A small network was shown many inputs. Here are its activations along a few directions, one row for each input.
In each table, some parts of the input vary, and every possible input appears once, in random order.
A made-up example of a description, with smaller parts first: one of 4 places along a line, together with either a single point or one of 11 places along a line or (one of 2 separate values, together with one of 8 places around a ring).
Shared parts are said once, and a part with two or three values counts as separate values.

Table:
r1: [ -4   0   0   3  32   2  31   5 -26  47 -15]
r2: [  9  14   4  10  10   6 -12 -12  32 -29  -1]
r3: [  7  -7 -13 -21  -6  -5  -3 -21  28 -25 -16]
r4: [ 16  16 -14   5  11  -4  -9 -16  19 -30  -3]
r5: [-21 -30 -19  22   4   3   6  -8 -24  53   9]
r6: [-21  -6  -9 -18   7   6  -4   7  35 -20   2]
r7: [-13 -28 -14  36  -8  -1   3 -21 -21  48 -12]
r8: [-13 -35  13  17 -28 -22  -1  10 -28  34  36]
r9: [  5   7 -22 -24  18 -11 -22   2  25 -11   6]
r10: [  3  11   0  -4  23  10 -11   3  29 -23  19]
r11: [ -5 -13   4   1   8  16 -32  -3 -31 -47 -26]
r12: [-15  -2  -5  -4  -6   3  -4  -7  37 -26 -18]
r13: [  4   2   5  17  20  -3  28  -9 -23  43 -36]
r14: [ -5 -32  19  30 -41 -26  -2  -4 -25  30  16]
r15: [ -5  17  23   2 -37 -16  22  29 -37  22  34]
r16: [ 10  12 -18  -8  24   0  -7  -2  17 -25  18]
r17: [  0 -10 -17 -34   8  -1  -2  -7  26 -20   6]
r18: [  3  20  29  14 -50 -22  20  14 -35  18  14]
r19: [ -5  10   6 -23  10  19  -9  -8  29 -19  17]
r20: [ 27  24  19  12 -16   9  34  28 -25  29 -22]
r21: [  1  13  11  -8  -3  15 -10 -22  32 -25  -4]
r22: [ 20  22  14  -2  -4  15  36  42 -28  34  -2]
r23: [ 11  11 -17 -10   5 -14 -23 -12  27 -17 -15]
r24: [-11 -16   0 -13  21  20 -31  11 -33 -41  -6]
- What is each input in this table made of? => one of 2 separate values, together with either a single point or one of 5 places around a ring or one of 6 places around a ring
- Changing only the choice among 2 separate values turns r20 into r22. The same change can be made to r4. Which row results? => r16
- Which other rows does r7 become when the choice among 2 separate values takes its other values? List them by row number. => r5

Table:
r25: [  3   4  -2  -6  -2  -2  -6 -14  27 -23  -2]
r26: [-12 -22 -13   0  11  -3 -22 -11  -8  -8   8]
r27: [ 10  20   3  -5   6   4  -1   9   3 -21  -5]
r28: [  5   2   4  -1  -4  -3  -7  -4   1 -22  -7]
r29: [  0  -3  -4  -2  -7  -2 -14  -7   1 -19  -4]
r30: [  8  12  16   5 -10   3   4   6 -12   0  -6]
r31: [ -9 -13  -4  -1  -3  -4 -17  -6   0 -15   0]
r32: [  8  16   0  -9   2   3  -6  -8  30 -21  -2]
r33: [-14 -24  -4   9   1   0 -10  -5 -23  11  11]
r34: [-12 -22  -5  13  -6 -12   2  -4 -18  33  17]
r35: [ -9 -21  -8   1   2  -3 -21  -5  -1 -12   4]
r36: [-12 -23   1  11  -7  -1 -10   1 -16   6   6]
r37: [  5  16  10  -8  -6  -3  24  23 -11  23  14]
r38: [ -3  -2  -8  -6  -4  -2 -13 -16  27 -20   0]
r39: [-10 -13   4  13 -20 -13   6   0 -10  26   9]
r40: [  7  21  -2 -10   9   4   0   0  29 -23   1]
r41: [ 10  14  12  -5  -2  10  11  18 -13   0   2]
r42: [  5  16   3 -20  11   7   1  17   0 -18   4]
r43: [  2  14  12 -11   1   8  12  22 -16   0   7]
r44: [ -1  -5 -25  -2  40  13   1 -22  23   5 -31]
r45: [ 10  18  -4 -19  11   9   1   5  29 -21   6]
r46: [  1  -8 -19   3  37  13   0 -13  -3   7 -36]
r47: [  3   0  13   8 -14  -1   5   1 -14  -3  -4]
r48: [-10 -21  -1  15 -14 -12   2   1 -12  28  13]
r49: [ 10  14   6  -4   0   2  -7   2   4 -19  -8]
r50: [  3  18  -3 -25  14   8   2   9  26 -20  10]
r51: [  7  17  12   4  -4   5  10  13 -12  -2  -2]
r52: [ 12  16   3 -14   8   8   0  14   2 -19   0]
r53: [13 15 10 -2 -9 -2 23 19 -9 23  9]
r54: [  0  -8 -12  17  19   3  23  -7 -14  49 -25]
r55: [ 11  13  14   8 -17  -8  16   6  -7  23   2]
r56: [-14 -21 -17  -5  13  -3 -21 -20  19  -9  13]
r57: [ -1  -3   3  11 -24 -12   9  -1 -10  22   5]
r58: [ -3  -5   5   8 -17   0  -3  -2 -14   0  -2]
r59: [-12 -15   5   9 -13  -2  -6   0 -15   3   3]
r60: [ -2  -9 -11  12  27  14  11  -7 -19  26 -31]
r61: [ 10  19  11   7 -11  -7  21  14  -8  20   5]
r62: [-12 -20 -12  -3   5  -3 -20 -14  25 -14   9]
r63: [-12 -12  -8  -5  -1  -4 -16 -16  26 -16   5]
r64: [  5   2  12  11 -21 -13  17   1 -10  20   2]
- What is each input in this table made of? => one of 4 places along a line, together with either a single point or one of 9 places along a line
- Changing only the place on the line of 4 turns r59 into r31. The same change can be made to r41. Which row results? => r52
- Changing only the place on the line of 4 turns r46 into r44. The same change can be made to r29. Which row results? => r38
- Which other rows agree with r53 in the place on the line of 4? List them by row number. => r34, r37, r39, r48, r54, r55, r57, r61, r64

Table:
r65: [  9  11   3 -14   1   7  -3 -24  56 -30 -13]
r66: [ 15  33  25   9 -32  -9  37  22 -17  34  19]
r67: [  8   0 -15  10  25   2  27  -8   1  46 -20]
r68: [ 21  22  -6   7  11  -3  39   8  -7  41 -18]
r69: [ 18  27  23   7  -3   9  21  31 -44  18 -14]
r70: [  5   2   8 -13   7  19 -20 -17  23 -52 -26]
r71: [ -3  19 -14 -42  24  12  -7   4  48 -22  14]
r72: [ -8  13  -5 -19  15  21   8  -6  61 -29  -4]
r73: [  6   8 -15 -26  26 -10 -14  -8  43 -35  23]
r74: [ 21  36  18   6  -9  -4  37  23 -10  41  -1]
r75: [ -8  11 -10 -39  30  23 -22  12  13 -44   2]
r76: [-11 -19 -20  19  19  -7  12 -21   4  45 -16]
r77: [-11 -19  12  14 -42 -27   7  11  -5  33  32]
r78: [-25 -41   2  13 -26  -6 -10 -11 -41  16  12]
r79: [  3   4  27   6 -48 -22  25  22 -13  31  32]
r80: [-18 -35 -10  21   1  -9  -3 -22   5  46   6]
r81: [-21 -32  -3  12 -32 -19   7 -19  -7  38  25]
r82: [-13   6  -1 -15  21  33  -8   3  26 -52 -16]
r83: [-15 -27 -18  19  25   5  -3 -10 -30  23 -29]
r84: [  3  14  -8  -4  -8 -17 -22 -29  50 -37  -7]
r85: [ 12  23  33  10 -25   5  20  28 -51  11   7]
r86: [ 17  13   0   8  17   9  23  17 -41  19 -30]
r87: [-21 -43  -5  21   8   4 -20 -14 -29  24  -7]
r88: [  5  -8 -12  10  30  14  12   2 -33  24 -33]
r89: [ 12  -3 -18 -11   8   4 -43  -7  14 -55   7]
r90: [ -2  -3  33  10 -40  -9   8  28 -47   8  20]
r91: [ 15   9 -25  -9   2  -9 -26 -14  46 -34  21]
r92: [ -1   5  -5  -4  -3  -5 -37 -20  16 -59 -21]
r93: [  2   0  -8 -22  32   3 -31  -2   9 -58  12]
r94: [-15 -26  15  17 -35 -15 -10  20 -40   9  20]
- What is each input in this table made of? => one of 2 separate values, together with either one of 6 places around a ring or one of 9 places around a ring
- Changing only the choice among 2 separate values turns r67 into r88. The same change can be made to r79. Which row results? => r90
- Which other rows does r80 become when the choice among 2 separate values takes its other values? List them by row number. => r87

Table:
r95: [ -1  23  17 -10  -4   0  27  23  -5  24  15]
r96: [ 12  15  12  -7 -11  -8  29  14  -7  24  11]
r97: [ -8  19   6 -23   1   1   1   8  27 -12  26]
r98: [ 17  20  26   2 -10  19   0  38 -44 -23   3]
r99: [  4  -5  -3   7  10   8  -5 -14   8   0 -30]
r100: [ 14  11  -1   2  16  -3   3  -9  21   2 -21]
r101: [ 12  19 -16  -5  16   3  15  -6  18   1 -12]
r102: [ -7 -11   9  21 -18   5   5  -2 -25  20  -1]
r103: [-18 -25  -4   2  -2  -7 -16 -13   2 -19  12]
r104: [-12 -23   6  20  -7  -2  10   7 -26  18   2]
r105: [-10 -17  -5   5   3 -12  -1  10 -33  36  11]
r106: [ 10  11  15 -20  -9  13 -25  27 -10 -59   4]
r107: [  4   7  12  18 -23 -13  11   3 -14  20  -5]
r108: [ -2  -3  -1   4 -23 -12 -13  -7  25 -16   3]
r109: [  5  13   1 -20  -6  -8   3  -2  25 -12  23]
r110: [ -9 -20 -14   5  24   8  -1 -12  -4  -3 -22]
r111: [ -7 -21 -12   2  32  12  -9 -15  -5   6 -11]
r112: [ 12  12  12  10 -19 -16  16   5  -9  22  -1]
r113: [-15 -17   0   5  -3  -6   4   1 -36  28   4]
r114: [ 15  24   6 -13  22  25  -7  21 -20 -45 -23]
r115: [-16 -20 -18  -1   9 -10 -26  -6   0  -5  29]
r116: [  4   2   1  -2 -17 -16  -9  -6  30 -13   7]
r117: [ 16  14   5  12 -16  -1  24   9  -4  22  15]
r118: [ -8 -12  -3   3 -24  -6 -17 -10  17 -16  -2]
r119: [ -3  26  -6 -19  26  13  18  11  22   0  -5]
r120: [ -7 -14 -28   1  35   6 -11  -6  -6  12  -5]
r121: [ -3  -2   8  14 -25  -9   9   2 -22  19 -11]
r122: [-12 -20  -4   2 -18   2 -20 -16  10 -15   3]
r123: [-22 -22  -9   0   4  -5 -22 -16  -2 -13  22]
r124: [  0 -13  -2   6  16  15  -7 -21   2   1 -24]
r125: [ 16  15  -3 -17  22   7  15  -1  22   6  -9]
r126: [  8   6  -7 -11 -15  -8  -1  -3  30 -11  16]
r127: [ 10   5  -1   9  12   2  -1 -11  16   1 -25]
- Changing only one part turns r121 into r99. The same change can be made to r102. Which row results? => r124
- What is each input in this table made of? => one of 3 separate values, together with either a single point or one of 10 places along a line
- Which other rows does r104 become when the choice among 3 separate values takes its other values? List them by row number. => r103, r110
